These are the activations of a small neural network, seen along a few directions. Each row is one input.
Each table varies a few parts of the input and shows all the possible inputs, shuffled.
Descriptions start from the smaller parts, as in this example, which fits no table here: ring(5) and (point or line(11) or (values(3) and line(4))).
Shared parts are said once, and a part with two or three values counts as separate values.
In the rows, 128 means zero.

Other details of the inputs shift rows strongly along two fixed directions, in all tables alike. That doesn't count.

Rows:
x1: [ 89 116 179 118 179 102  85 128  91 190 123]
x2: [163 126  89 124  82 140 153 127 133  80 142]
x3: [138  65 135 102 121 127 116 128  90 148  59]
x4: [ 82 119 172  90 182  74  90  92  85 206 123]
x5: [161 108  95 157  95 169 146 143 141  81 128]
x6: [146 125  86 151 111 153 149 123 154  85 102]
x7: [112 201 114 156 141 126 128 133 157 102 222]
x8: [123  85 130 113 139 122 125 121 114 139  26]
x9: [160 104  93 138  93 158 141 126 130  95 132]
x10: [117 143 117 129 132 113 116 121 127 133 127]
x11: [121 184 150 117 124 112 158 135 158 139 191]
x12: [149 128  89 141 107 143 147 118 147  96 112]
x13: [120 129 141 147 146 140 123 132 142 137 120]
x14: [154 113 117 138  99 157 136 157 128  91 124]
x15: [160  91 103 143  89 164 136 158 139  83  50]
x16: [126 173 122 132 133 118 140 106 142 123 230]
x17: [129  78 166  86 108 123 148 127 125 165  26]
x18: [ 90 107 173 102 177  91  84 112  79 202 127]
x19: [115 186 138 128 147 107 132 127 135 128 207]
x20: [103 178 151 149 155 122 107 145 142 137 191]
Each input here is: values(2) or (values(3) and ring(6)).
Which other rows does x4 become when the values(3) part takes its other values? List them by row number.
Answer: x2, x16
Start at x4 and move only the ring(6) part, one step at a time. The first step leads to x18. Which rows follow, in order?
Answer: x1, x20, x7, x10

Rows:
x21: [113 120 161 118 149 120 131 123 129 162 109]
x22: [114 175 134 141 138 120 130 129 147 123 180]
x23: [149 122 111 140  99 151 143 144 150  96 101]
x24: [147 124 112 138  95 148 142 146 147  96  99]
x25: [113 130 164 103 141 107 129 130 123 163 118]
x26: [111 113 146 124 151 118 102 134 104 154 119]
x27: [160 118 101 126  76 152 158 143 142  83 115]
x28: [132  88 122 117 140 124 123 106 105 141  84]
x29: [122 169 143 145 140 134 137 138 151 125 186]
x30: [118 117 140 110 156 109 117 106 105 153 125]
x31: [123 110 149 100 119 108 117 104 108 178 137]
x32: [145 106  90 152 113 152 123 130 129  94 107]
x33: [118 181 130 133 130 119 141 128 151 119 194]
x34: [121 185 126 130 130 118 143 124 144 114 217]
x35: [107 112 135 128 156 115  98 119 105 149 111]
x36: [108 114 135 125 157 109  99 120 103 152 114]
x37: [123  98 138 131 139 134 110 135 118 144  71]
x38: [120 102 128 132 143 129 109 124 119 141  70]
x39: [122 109 155 115 152 120 123 119 105 159 129]
x40: [163 116 101 129  82 156 160 141 146  84 115]
x41: [110 126 148 122 154 114 119 117 128 156  99]
x42: [165 118  96 123  69 150 158 147 139  82 114]
x43: [116 183 134 136 137 114 133 131 148 123 191]
x44: [122 103 132 121 136 125 134 113 129 146  69]
x45: [119 164 137 147 136 133 119 144 139 123 181]
x46: [163 114 100 137  85 161 163 139 147  86 116]
x47: [124 101 136 127 133 129 109 140 113 144  71]
x48: [109 129 144 101 147  98 123 111 112 161 122]
x49: [121 104 132 130 141 127 124 118 129 143  66]
x50: [122 159 135 152 143 138 122 142 141 125 179]
x51: [152 126  96 135  94 147 154 131 154  90 102]
x52: [114 106 145 133 157 128 105 129 110 155 114]
x53: [123 178 126 137 139 126 148 119 149 118 214]
x54: [115 123 162 112 145 116 130 125 128 160 109]
x55: [117 159 125 153 149 132 119 131 140 125 172]
x56: [127 170 116 125 112 111 133 106 135 138 235]
x57: [131 172 140 132 134 128 136 134 132 115 234]
x58: [120 115 155 106 143 112 118 122 100 154 132]
x59: [112 126 162 109 141 113 128 127 125 159 113]
x60: [156 129  89 128  82 141 156 136 150  85 102]
x61: [118 116 155 104 144 107 114 124  97 157 134]
x62: [162 112  78 129  85 141 137 127 124  76 119]
x63: [116 117 139 109 150 104 113 107 100 151 127]
x64: [145 107 101 144 103 151 121 143 125  96 108]
x65: [146 106 102 146 108 153 122 142 127  97 109]
x66: [120 104 124 127 138 122 108 128 114 141  68]
x67: [143 108  92 147 112 148 121 132 127  94 106]
x68: [114 164 126 148 142 126 116 133 137 123 174]
x69: [113 129 160 113 145 111 123 134 124 159 109]
x70: [158 121  87 131  89 150 158 127 146  81 111]
Changing only one part turns x58 into x63. The same change can be made to x21. Which row results?
Answer: x44
Describe the family of inputs behind these rows.
Answer: values(2) and (point or (line(4) and ring(6)))
Which other rows does x67 become when the ring(6) part takes its other values? List them by row number.
Answer: x30, x38, x41, x51, x70
Which other rows does x38 become when the line(4) part takes its other values? List them by row number.
Answer: x55, x66, x68
Which other rows does x42 become when the ring(6) part takes its other values? List them by row number.
Answer: x25, x26, x47, x61, x69

Rows:
x71: [127 156 126 149 127 138 138 132 152 123 182]
x72: [143 112  97 141 116 138 122 118 124 111 105]
x73: [147 103 108 120 109 134 129 129 113 113 114]
x74: [148 106 118 117 102 139 147 127 122 114 115]
x75: [111 133 139 112 152 104 115 105 110 159 149]
x76: [140 118 108 117 100 123 129 132 125 113 108]
x77: [112 133 152 109 147 108 132 104 117 162 150]
x78: [120 177 122 141 141 122 151 126 157 111 166]
x79: [136 155 140 133 131 137 138 135 141 117 179]
x80: [143 131 123 128 104 137 144 141 144 106 102]
x81: [112 132 163 128 155 121 120 132 121 165 145]
x82: [131 158 128 138 131 135 142 125 155 116 181]
x83: [136 105 109 145 123 150 120 143 126 100 104]
x84: [100 134 146 136 170 119 105 119 121 153 140]
x85: [104 142 148 123 151 104 104 123 116 157 139]
x86: [144 104 107 138 114 140 119 133 114 109 109]
x87: [105  86 167 102 153 110 108 128 105 188  30]
x88: [130 126 110 141 115 145 122 147 135 101 103]
x89: [141 121 119 114  93 128 148 132 133 113 110]
Describe the family of inputs behind these rows.
Answer: point or (values(3) and ring(6))
